165  165   55  158
172  172  125  193
--> 125

  50   606  -333  -364
-755  -722  -259  -217
  84    71   235  -246
--> -722

 211   -27   854  -624    82   417
 -23   -84   417  -135    72   353
--> -135

 27  481   48  336  266  171  278
750  476  504  258  288  739   17
--> 27

 11  190   29  240
 41  184   95   62
125  133  185  158
--> 29

56  18  88  13  45  21 --> 18

3719  7925  5770  4892  2678  4488  4352 --> 3719

 432   141   591   497   -99  -562   -68 --> -99

148  151  212   83  104
 37   65    0  246  107
--> 37
---
[[ 33  22   4   4   4 -17]
 [ 15  16   2  -8   1   2]
 [-29 -14 -22  20 -45 -21]]
16

[[-18  19 -20  10  30 -36 -18]
 [ -2 -21 -30 -21 -20 -28 -33]]
-21

[[ 16 -14   5 -20]
 [ 15   1 -28  25]
 [ 16  -2 -19  33]]
1

[[ -4 -26  -1  43 -17 -19 -16]
 [-15 -30  -1  19 -19   8 -30]]
-30

[[-2 29 -8 42 43]
 [12 -9 21 -5  4]]
-9

[[-10 -13   9  38  18  24]
 [ 26  -8  26  -5  12  -3]
 [-39  21 -44  -4 -20  31]]
-8

[[ -6 -25   1  23   6  25]
 [  1  19  -5  -5   6  -7]
 [ 32  -5  20 -12 -31   3]]
19
---
Input:
[[-15 -20   8   0 -29  -2]
 [-10  -5   1  -9 -21   7]
 [ 33 -30  26  18  11  12]]
Output: 18

Input:
[[  3 -12 -37   8  27 -19]
 [ -4   5  24  -4 -18  13]
 [  3 -12  -2  30 -20  13]]
Output: 30

Input:
[[ -6   9   9 -36  26 -26]
 [ 26  37 -27  -6   2  11]
 [-20 -21  22 -18  17 -20]]
Output: -18

Input:
[[ 41  29  42  18 -18]
 [ 17  11 -37  39  -6]
 [-17  23  32 -41 -28]]
Output: 32

Input:
[[ 13 -40  43 -30   2  36]
 [ 40 -30  37 -37  -9  19]
 [-42  43 -30  36  -1 -37]]
Output: 36

Input:
[[ -3  -2 -38   5   6   9]
 [  2   7 -20   3 -15   7]
 [ 10  15   2  -1   6  -4]]
Output: -1

Input:
[[ 29 -38 -14  15 -23  20  27]
 [ 17 -35 -20   5  -1  21  35]
 [ 28 -37 -13  16 -17  20  28]]
Output: -17

Input:
[[-29   0  -4 -32]
 [ 16  12 -12  27]
 [ 45  -8  -8   2]]
Output: -8

Input:
[[ 12   8   0 -30   8 -11   3]
 [-10   6   6 -31  27 -34  -8]
 [  8  14  -6 -26   9 -12  -5]]
Output: 9

Input:
[[ 14   3  -4  -8  -8  14]
 [-17  -4 -11  37   3 -10]
 [  8  -6  -5   8  -6   9]]
Output: 8
---
Input:
[[ 11  11   3   9   8  15 -14  -4   6]
 [  1 -27   4 -35  -8  -3  -7  -8 -27]
 [ -6  -2  -5   0  26  -2  -4   5  -7]
 [  5   5   2  -6   1   4   6   4 -11]
 [  8   4  -2  -7   5  22 -36  -6  16]
 [ -2  -4 -16  13  21  -8   6   5   4]
 [ -7   6   5   9  12   3 -15   8   1]]
Output: -7

Input:
[[ -2 -34   6 -29  37  -6  35   8]
 [ 12   4 -28 -31  28  20   5 -29]
 [ 36  27  25   3 -27 -31 -27 -38]
 [ 38  -4  13 -26  26 -26  -7 -38]
 [-38  -3 -26  17 -20  30   5  35]
 [-23  39 -32  19 -36  34 -39  20]]
Output: -23

Input:
[[  0   3  10   3   2   1   0   4   1  -7  -6   1   9  -5   4   1]
 [  0   3  10   3   2  -5   0   4   1   0  -9   1  14  -5   5   1]
 [ -7   3  10   3   2  -5   0   4   1   0  -9   1  11  -5   5   3]
 [  0   3  10   3   2  -5   0   4   1   0  -9   1  14  -5   5   1]
 [ -1  10  43   9   2  -5   0  17   1 -16 -22   1  28  -5   5   1]
 [  1   3  10   3   2  -5   0   4   1  -1  -9   1  14  -5   5   1]
 [-10   3  29   3   2 -13   0  11   2   0 -20   1  15  -5   5   6]
 [  0   3  10   3   2  -5   0   4   1   2  -9   1  14  -5   5   1]]
Output: 0

Input:
[[-13   8   6  -3 -14 -12  -6  13 -12  -8 -14   8   0   5   4]
 [  3   1  -4   3  -2  12  -7  -1  -2   4  -3   9   2   9  -5]
 [ -9   7   5   0 -16 -12  -9  13 -14  -7 -16   7   0   7   5]
 [  5  12   1   4   3  17  -9   2  -3  -4 -13  19   9  -2   0]
 [  5  12   1   4   3  16  -9   2  -3  -4 -14  19   9  -1   0]
 [-32   7   5 -23  -2 -10  12   6   5  -6   4  11   1  -5  -6]
 [-20   6   3 -14  -2  -2   5   4   2  -3   0  12   2  -2  -5]
 [-30   6   5 -21  -2  -9  10   6   4  -5   3  10   1  -4  -6]
 [  3  -8  -9   2  -4  12  -6  -4   0  11   6   2  -4  17  -9]
 [-32   7   5 -23  -2 -10  12   6   5  -6   4  11   1  -5  -6]
 [  5  12   1   3   3  17  -9   1  -3  -4 -13  19   9  -1   0]]
Output: 5

Input:
[[ 27   1 -13  -6  -8  11   1  -6  24   1]
 [  7   8  -7  -2   5  13  -4  -4  -3  -5]
 [ 10  -1  18 -13   0 -16  15   6  -2   6]
 [-12   1 -10  16  13 -11 -18  -8 -13  -4]
 [-18  -4 -10  12  24 -26  -6   6 -16  10]
 [  9  11  -1  -6  -8  39   2  -3   6 -12]
 [  4  -4   5  -2  -6  -4  15   7   9   6]
 [-10  -4 -19  -3  15   0 -18   2  -5   9]
 [ 30  -3  -5  -9 -26  22   3  -8  38  -3]
 [ -1 -10 -15  -4  10 -10  -5   4   7  15]
 [ -6  -4   2   3  27 -43  -6   1 -18  12]]
Output: -6

Input:
[[-20  25  25 -21 -24 -18  19 -23  -7   8 -14   0 -14]
 [ -8   2   2  -4  -1  -1   1  -1  -1  -2  -1  -2   1]
 [  5  -2   2   6  -7   6  -7   6   5  -2   7   2   5]
 [ 23   1  -2  20   4  19   8  -5 -13 -16 -11 -15  17]
 [ -5   4   8  -5 -12  -5  -3   0   7   6   5   6  -6]
 [ -3 -32 -32  -3  31  -4 -29  31  22  12  26  17  -7]
 [ 12   1   8  13 -15  13  -8   5   6  -4   8   1   9]]
Output: 12

Input:
[[ -7   5   3  -6   4  -5   1  -3  -2   1   7   8]
 [ -1  -7  11   0   4   3  -9  19   0  -1  -2   7]
 [ -6  -2  -1  -6   5  -3  -3   1   1   2  -2  12]
 [ -9  -1  -1 -11   1  14  16   4 -10   3  -7   5]
 [ -4   0  -8   1   2   3   2  -1  -2  -3  -4  -2]
 [ 21  -7 -16   7 -21   8   1 -37  -2   7   0 -19]
 [ -1   6   1  -3   2   0  -3 -26   4   3   9  11]
 [ -3  -2  -1  -5   7   2  -1  -6   3   1  -4   4]
 [-19   9  -8  -5   5   4  10   4  -9  -3  -1  16]
 [ -8   7  -2   1   1   3   3  -2  -7  -3   6   6]
 [ 17  -4  12  12   8   4  -9  -9  12 -13   5 -37]]
Output: 17

Input:
[[  9   3  11 -32 -22   6  -2   8  -1 -19  -6 -20 -33  -9  -1   7]
 [ 31 -23  -8 -28 -29 -28 -30  34 -32 -34 -30   4  35  13  27 -18]
 [-17  12  -8  19  -2  -6  26 -14 -32 -34  28  25 -29  19 -20  25]
 [-23  31 -13 -29  24  33  20  -8 -22  27  33  -9  18  14  25   8]
 [-10 -10 -26   3   8 -33 -25  33   2  28  -2   6   9   9 -26  30]
 [-16  -4  34  11  18  18   8  -8 -23 -19  -7  -7   3  -3 -17  23]
 [-25  11  23  -2   2  -7 -11  -7  20 -12  -7  10  12 -11  21 -26]
 [ 25  14  -6  11   8  -4  28  -7 -34  16  29 -21 -21  -9  32   7]]
Output: 25
